These are the activations of a small network on made-up records, seen along a few directions, one row for each record.
Each row is followed by the record's values for the fields W, M, V, J.
The largest differences between rows may come from other fields.
Strong random noise was added to every row along 19 fixed directions; ignore it. To show where, here is one row again and again, with new noise each time:
[-297  417 -481  202  143  -39 -211  -61  -41  393  138  250  572  501
 -393  627  302   15  174 -280  274  -76  -52  -55  427 -224  314   71
  317  336 -155]
[  41 -119  -82  414  -24  -91  170 -301  153 -321 -113 -139  -27 -331
  143 -223    6  -50    7  443  260  472  312  160 -346  213 -237    3
 -118 -154  -11]
[ -16  265 -248 -499  158 -251  294  222   11   86  370 -181  118   14
   81  126   26  495 -113   78 -131  -46  272   37  -52  -40  176   70
  -62  162  114]
[ 694  156 -259  -16  267  289 -417  202  361 -163 -215 -391  661  -43
  123 -479   27 -266  457   37    0   27  -42  336 -394  172  182 -391
 -144 -476   62]
[-217 -264  362  165 -252  113 -188 -206 -552 -271 -215 -216 -487  357
  -92 -396  -87  262  149  335 -466 -564  253 -270 -272  329 -177   27
 -123  -63 -400]
[-213  211  116 -315 -153   38  -44   -3  293 -184  539 -567 -447 -308
  -62  -86   61  318 -322  364  628  116 -140  138 -291 -159  -29  214
  616  280  551]
[-102   96  223 -139  500 -489   81 -664   52  104  220  226 -337  509
  206   10   -6  -43  313 -369 -223  280  404  -78  -57  240 -357  -80
 -233  517  -94]
[ 154  -86   55 -220  400  -23  299  -37  -53  349  260  675 -150  315
  313  -85  109   82 -428 -256 -569 -122  777   26  -52   43 -514 -181
 -433   96 -470]
[ -49  562  123   19  248  -65  -21  127  382   30  -85  303  535 -358
 -100   50 -307  190 -159 -140 -392  -99  369  124 -268    5  -97 -535
  420 -183  178]
[-111  -24  375  349 -202  126  -53  334  124  266  534  296  163  292
  -68  462 -163  556   64  365  256  101 -256  157  377  500   16   31
  438  -74    8]
[-129 -306  232 -707 -129  598 -290 -127 -204  133 -248 -414 -288  -44
  467 -146 -312 -351  128 -160  -22 -268  181  215 -161  285 -154 -410
  419 -259  100]
[  59 -108 -162  358  -62  123  154 -132  325  175   92  -12 -161  581
 -187 -383 -330    3 -303  -89 -120   23 -233  309  191  189  -99  282
 -271 -252 -161]
[-168 -327  317 -236  -72 -162  255  -34 -210   42  482 -149 -291 -350
  143  147   19  -69 -181  163  -83   14 -165 -197  205 -366   29  147
  129   17   47]
[-314  532 -223 -506  -80  341  -79  303   79 -149   37   20 -383 -469
 -118  230  116  536 -321  452  255 -482  153   84 -182   58 -453 -192
  366  313   55]
[-160  128  194 -556   10  134 -467  -63   65  207  328  109 -418  358
  119   97  229 -264 -174 -460  200  -39  169   64 -131 -215 -195   -4
  574  417  276]
[  47 -255 -243  -76  499  125 -895  195  203 -398   61    0  294 -125
  541   28  -50  191 -268 -133 -181  -42  273  149 -205  430  621  285
   58 -201 -272]
[ -67  177  458 -583 -209 -209   46  527  100 -116  469   97 -654 -206
   -8  -95 -109  282 -180   46 -108 -506   31   71   76  -16 -268 -153
   42  384  598]
[ -14 -608 -236   27 -264  291   35  128 -631 -232 -154 -304 -490    5
  -45   58  -53   10  -21  506  195 -262  263 -138   66  144   55  396
    2 -387 -434]
[ 456 -345  516  437  216   31 -112  121 -182 -175  251   20 -243  -41
 -474   12   22  177 -278  266   54 -282  181 -261 -124   49  158  362
  -33   21 -243]
[ 353  291  248  170   78  142 -298 -172  446 -125 -547 -193  309 -111
 -204 -176 -271 -110 -310 -217 -375 -327  479  322 -428  580  187 -281
 -534   97  181]
[ 381  399 -272 -137 -376 -235 -248  354  359   -9  446  336 -323  236
 -118  347  415 -878 -339 -124 -244 -202  658   90  241 -539 -261  -93
 -261 -295  139]

[  42  291   22 -425 -156 -250   95  111  293  205   86 -204 -238  446
  -66  107 -518 -363  129 -367 -241 -112  234  261  256   76    9 -188
   53 -323  485]  W=w2, M=m2, V=v1, J=j3
[ 220 -275   -6  176  315   11  377  -42 -190  -57 -420 -142 -166   26
 -439 -233 -660   37  367  -49  319  244 -159  -33  -90   96  -48  187
  453 -407    1]  W=w1, M=m1, V=v1, J=j3
[-230  441 -168   45 -375 -397  310 -309   66  -49 -111 -280    1  239
 -191  -35   76  114   89   34   22  -23  468  123 -104  187    1  -82
 -426  489  389]  W=w2, M=m3, V=v2, J=j1
[ 227   56 -183 -567 -155  544 -139 -117   77  184 -133 -240  175 -161
  451 -220  433 -486 -173  -32  -98  215   50  177 -475 -308 -307 -307
   36 -198 -134]  W=w1, M=m1, V=v1, J=j2
[-673  120 -205 -106  453 -177   40 -218  265 -245 -228  242   62 -296
  450 -275 -646  733 -328 -138 -526  255   99  144 -339  404 -130   46
  331 -105 -174]  W=w1, M=m2, V=v2, J=j4
[-105 -324  -66  492   23  189  -45  -78 -118    7 -395  -70  312  375
 -132 -797 -295   96   41 -245  269  206  156  264 -459  111   98  100
  439 -164   99]  W=w1, M=m1, V=v1, J=j2
[-287 -283  130 -390   90  128 -512 -426  243   97  254  -96  -75  217
  948   90  230   95 -228 -357  226  447  107  281 -109  590  277  161
 -102  543  148]  W=w1, M=m2, V=v2, J=j3
[  74  260  380  309   56 -453   27 -169  346 -372   94  252 -576  115
 -205 -105 -146  227 -106   29  -52  176  284  -90 -231  269 -274  143
  -75  192  242]  W=w1, M=m1, V=v1, J=j3
[-464 -173 -471  -96  612  -63  320 -499 -527    4 -645   42  245  -85
  146 -228    9  458  603 -173  116  144 -452 -205   -6  161  -29   53
 -278  639 -436]  W=w1, M=m2, V=v2, J=j2
[ 349   12  252 -569  -70 -192 -430  232  -22   33   -9 -174  433 -187
  438  756  130 -487  406 -126 -366  256   92   -3   39  171  441 -189
 -170 -130  165]  W=w2, M=m2, V=v1, J=j2
[ -27  108   51  -20 -142 -371  655  220 -349   21  111   69  167  -67
  -59 -133   72  593  315  334 -199 -198  265 -121   18   95 -113 -244
 -392  264   88]  W=w1, M=m2, V=v2, J=j3
[ -35   10 -217   57  311 -151 -312  200 -180  -58  106  125  134  283
 -192  301  -47  120  366 -112  -46 -205 -186 -213  345  -29  343  196
  168  -69 -279]  W=w1, M=m1, V=v1, J=j2
[ 131  449  240  -37 -313  -51  105  -88  188  364  424 -207  151  331
 -308  300  488  134 -417  111  -18  201 -167  -92 -178 -353   83  230
  -48  343  127]  W=w2, M=m2, V=v1, J=j1
[ 634  228  215  -65 -296  535 -317  174   14  169 -145 -144 -324  503
 -453  346  159 -274 -208  199   90 -216  367  -19 -289  151 -214   28
   95 -336 -199]  W=w2, M=m2, V=v1, J=j2
[-272 -245  -75   82  431  292   79 -116 -213  375  440  223    3  243
  149  230 -164  160  151   88  177  -80  -57 -138  446  -47 -163 -103
  611 -379 -537]  W=w2, M=m3, V=v2, J=j4
[-323  -26   74  273 -231   -1   96 -409 -207  145   30    6   71   95
   30  289  483   80  -19  214  601  226  530   72 -122  239 -102  -13
  -81  705   64]  W=w2, M=m2, V=v1, J=j2
[ -24  179   64  -86  -62 -118  -37  528   73    7  349   92  404 -466
  -25  229   92  171  -92   65 -277 -471 -302 -115  398 -283  396 -190
  -80  -38  173]  W=w1, M=m2, V=v2, J=j4
[ 216  270 -329    0 -281  354 -223  -60  510  160 -106 -165  261  249
  156  100  231  -85 -335   97  -47  415 -439  314 -136  159    3  200
 -332 -156 -147]  W=w2, M=m3, V=v2, J=j1
[-642  176  147  192 -143 -104 -228 -330 -516  -86 -352  393  286 -424
  110  384  420 -229  293   75 -261 -163  326 -482  -76 -358 -213 -493
  357  161 -266]  W=w1, M=m2, V=v2, J=j3
[ 189  568 -845 -567  490 -188   12  -91  142  169 -218  -16  269  491
  125   60  265   16  106 -503 -109  -92  680  180 -144  118   97 -106
 -628  420  -41]  W=w2, M=m3, V=v2, J=j4
[  90 -126  314 -492 -524 -121  131 -105   96  557  289   14 -421  728
   78  442   37 -515  -69 -490   51  504 -261  229  344   41  -85  320
 -133  338  373]  W=w1, M=m1, V=v1, J=j1
[  44  473  124 -330    5 -707  665 -167  -92 -179  -82 -248  -80 -743
 -418  267  121  -43  605  222 -125  240 -806 -405   65 -553 -236 -111
 -322  585  370]  W=w2, M=m3, V=v2, J=j2
[ 552 -567  451  581  224  540 -160    7 -495   59 -214  113  212 -142
 -548  -15  159  -60 -344   76  154 -222  147 -370 -308 -181  224  279
  268 -137 -567]  W=w1, M=m2, V=v2, J=j1
[-138  233  451 -128 -223 -243 -411  156  231  163  307  133  413   -2
   75  619  133  111 -273 -362 -523 -147 -374  -78  319  105  667   88
 -198  435  287]  W=w2, M=m3, V=v2, J=j4
[-263  213  477  -38   72  103  -94 -109  178   38  808  111 -290 -263
  201  205  338  410  124  516   39 -425 -585 -218  465   21 -368 -373
  -73  387 -166]  W=w1, M=m2, V=v2, J=j1
[-373 -315  264  297   40  600  140 -452   64  489  -49 -175  306  -40
  111 -286 -349 -186 -514 -156  -66  -39 -187  129   26 -190   41 -189
  507 -496 -193]  W=w2, M=m2, V=v1, J=j3
[ 405  637  -95 -273  484 -200 -161   43  239 -109  409  -89   36   72
 -275  373  250  354  -24  128  198   69  746  -95 -475    2  -20    0
  310  230    7]  W=w1, M=m1, V=v1, J=j2
[ 382  -60   52  187 -515  313   81 -124 -128   49   91 -553  307  113
  -31  213  561  141 -121  730   73  492 -176 -101 -402   50  166  343
 -174 -213 -342]  W=w2, M=m2, V=v1, J=j3
[-389  125  -34 -685   25  135  194 -459   27   11  139 -107 -695 -259
  522  104   10   46   34  225  -79   55  -87  -22    7   78 -738 -277
    1  201 -167]  W=w2, M=m3, V=v2, J=j1
[  44  229  199  356 -251 -186  214 -275 -293   -3  132  -11  224  493
   21   -3  228  391  403  505 -657  148  246 -437 -262  101 -181 -174
  -67 -426 -544]  W=w1, M=m2, V=v2, J=j3
[ 228  195  459  -53   56 -216  262 -135   90  146  405   12 -104 -131
 -149  411    9  -85  198   92  228  115  358 -104   78   29 -163 -303
  211  137  284]  W=w1, M=m2, V=v2, J=j4
[-102   47  259 -491  154   65 -416 -356   61  -85 -345 -414 -194 -191
    8  168 -136 -220 -203 -404 -168 -100  -69  -20 -273  126  283  143
   16  377  160]  W=w1, M=m1, V=v1, J=j4
[ 108 -255  214 -444  190  230 -255  141 -360 -331 -141 -124 -486 -376
 -203  152  -83  273   -4   46  423  150 -241 -291 -422  -47   54  452
  863  185    1]  W=w1, M=m1, V=v1, J=j1
[ -54 -820  479  501  255  182   66   33 -771 -136   24  -88 -158    1
 -168 -471  -94  487  339  286  504 -644  291 -208   63  396  193    9
   10  313 -143]  W=w2, M=m3, V=v2, J=j3
[ -66    3 -288  125  -13  -29  -86  496 -148   52 -461  442  368  293
 -137 -296 -140  163  439 -372  -46 -309 -316  204  257  246   97 -126
 -255  237  157]  W=w2, M=m3, V=v2, J=j4
[ 393  -16   70  216  491 -125  -95 -140  438  166  328  523 -122  332
  -39  364   32 -223 -253 -385  226  308  382  144  210  242  -45  183
 -160  197  -68]  W=w2, M=m2, V=v1, J=j3
[ 423  535 -514  -96  431 -454  352  176   53  -65   32  782  139  -71
   24  551  339  174  536  235 -295  307  228 -209  144   26 -614 -253
 -547   76 -525]  W=w1, M=m2, V=v2, J=j1
[-223 -110  930 -498 -415  142 -546  -12 -213  129  850 -477 -563  369
   88 -126  479   -6  231  -15  327 -430 -508 -213   61 -255   94  -66
  521  662  522]  W=w1, M=m1, V=v1, J=j2
[-547  113 -370    2   80  167 -187 -130  231  116 -404  365 -128  280
   42  -41 -470  -17 -141 -412 -239  -10 -396  230  256  158 -231   71
  227 -159 -218]  W=w1, M=m1, V=v1, J=j3

Here are new rows. What are their fields?
[ 323  156  373 -170  199  -24  171  198  -69  117 -204  263  160  -52
   29  -45 -144  179  357  -18 -379 -228  233  -16 -120  349 -288 -536
 -289   19   -8]  W=w1, M=m2, V=v2, J=j4
[ 139  -30  214 -177  -60  216 -373  -45 -186 -355 -461 -224 -629 -375
 -423  371 -245 -323 -131   29   63 -238  -27 -331 -179  -75   25  242
  461 -227  -49]  W=w1, M=m2, V=v2, J=j3
[-230  109  416 -175  125  -71   74 -389  -96 -272 -356  317 -428 -547
   92   66 -276  -32  325   67 -296  360 -386 -337 -284  -40 -699 -265
  552  -30 -128]  W=w2, M=m3, V=v2, J=j1
[ -81  213  683   98  380 -204 -150 -521  486  151  515   83  121  155
  306 -283   95  148  -86  -88 -501  319 -326   -2 -276   24 -285 -200
  -83  291  -71]  W=w2, M=m2, V=v1, J=j2
[ 458 -234  165 -460  -90  262  119   34   28   42  -43 -333 -392   39
   12 -711   53 -290   42 -325  338  -58 -239  196 -237 -119 -135  -55
 -118  277  498]  W=w1, M=m2, V=v2, J=j3
[ 190   15   64  237 -242 -517  163  213  182 -170  116  344 -313  -28
 -180 -150  220 -387  -80 -115   47  -50  201  141  204 -154 -196   44
 -730  420  412]  W=w1, M=m1, V=v1, J=j2
[ 204   57   30 -144 -375  163   98 -335  248  -57 -260 -548 -430   98
  -92  159 -161  -18 -496  247 -163  252   19  158 -296  423  -30  436
 -445 -110  -93]  W=w1, M=m2, V=v2, J=j3
[ 118  -45 -127 -162  324 -273   89 -231 -285 -125  410 -316 -284   58
   33  122  299  -57  272  274  -92   42  -84 -521   56 -485   50  233
  -37 -189 -389]  W=w2, M=m3, V=v2, J=j3
[-469  -64  -80   -9 -394   50  158  306 -138 -123   61  385  -87 -311
  274 -202  -37  371 -159  298 -337  -67 -287  -24   63 -141 -377  -88
  197 -177 -146]  W=w1, M=m2, V=v2, J=j1
[ -47 -363  154  384  204  529 -240 -101 -203  168   35  164  -38  328
  -42 -416  240  259  -31   16  645   34 -260   -2 -208   50 -172  138
  421  274 -220]  W=w2, M=m3, V=v2, J=j2
[-251 -124  115   44 -203  -91 -198  585 -361  141  505  316  437  109
  313  724  295  542   42  413  -88  -93  252 -136  322  217  382   62
  156  -49 -223]  W=w2, M=m2, V=v1, J=j2
[ 222 -607   41   92 -536   79  200  273 -101  -29 -567 -109   76 -102
  -74    5 -361   45 -694 -213 -289  213 -279  216   -5  390  639  763
 -601  -51  115]  W=w1, M=m2, V=v2, J=j3
[ 474  -35 -251 -248 -194 -199  283  336 -165 -154  -21 -183 -168    4
 -292  259   65   40  234  154  282  412 -291 -120   -4  -87  174  490
  -31    2  156]  W=w2, M=m3, V=v2, J=j2
[ 515   81  363 -575  643  -26   34  495  444  -12  629 -159   17 -489
  112 -136 -370  339   18  -48 -268 -431 -607   45  286   21  205 -233
 -164  -51  243]  W=w2, M=m3, V=v2, J=j2
[-823 -310 -360 -510 -180 -176  217   15 -377  -18  146  -12  133 -135
  959 -262  165  483 -133   99 -267  322  237  107 -197  -31    6   71
   55  147  -69]  W=w1, M=m1, V=v1, J=j2
[ -30 -356 -321  -67 -298 -321  230  438 -172    1  185  214 -283  456
  150  321  -33  394  -91  110  186  462 -110  146  317  355  204  782
 -320  141   15]  W=w2, M=m2, V=v1, J=j1
[ -19  183   99  -64 -160   42   76  120 -146  246  -12  182  540   49
  235  254  429  396 -113  335 -671  264 -301 -188 -245  -80  -70   19
 -268  -78 -507]  W=w1, M=m1, V=v1, J=j3
[-391   13 -258 -709  149    2 -517 -125 -196    0 -327  440 -170  263
  615  120   94 -208  134 -810 -135  194  303  -49 -161   37  -44  -82
  437  309   46]  W=w1, M=m2, V=v2, J=j2
[-640   81  153   94  301   60 -570 -544   41 -217   32 -151 -346  217
  137   81 -282  248  145  -93  304 -346  562   20  -23  598   56 -166
  504  278   -1]  W=w1, M=m1, V=v1, J=j2
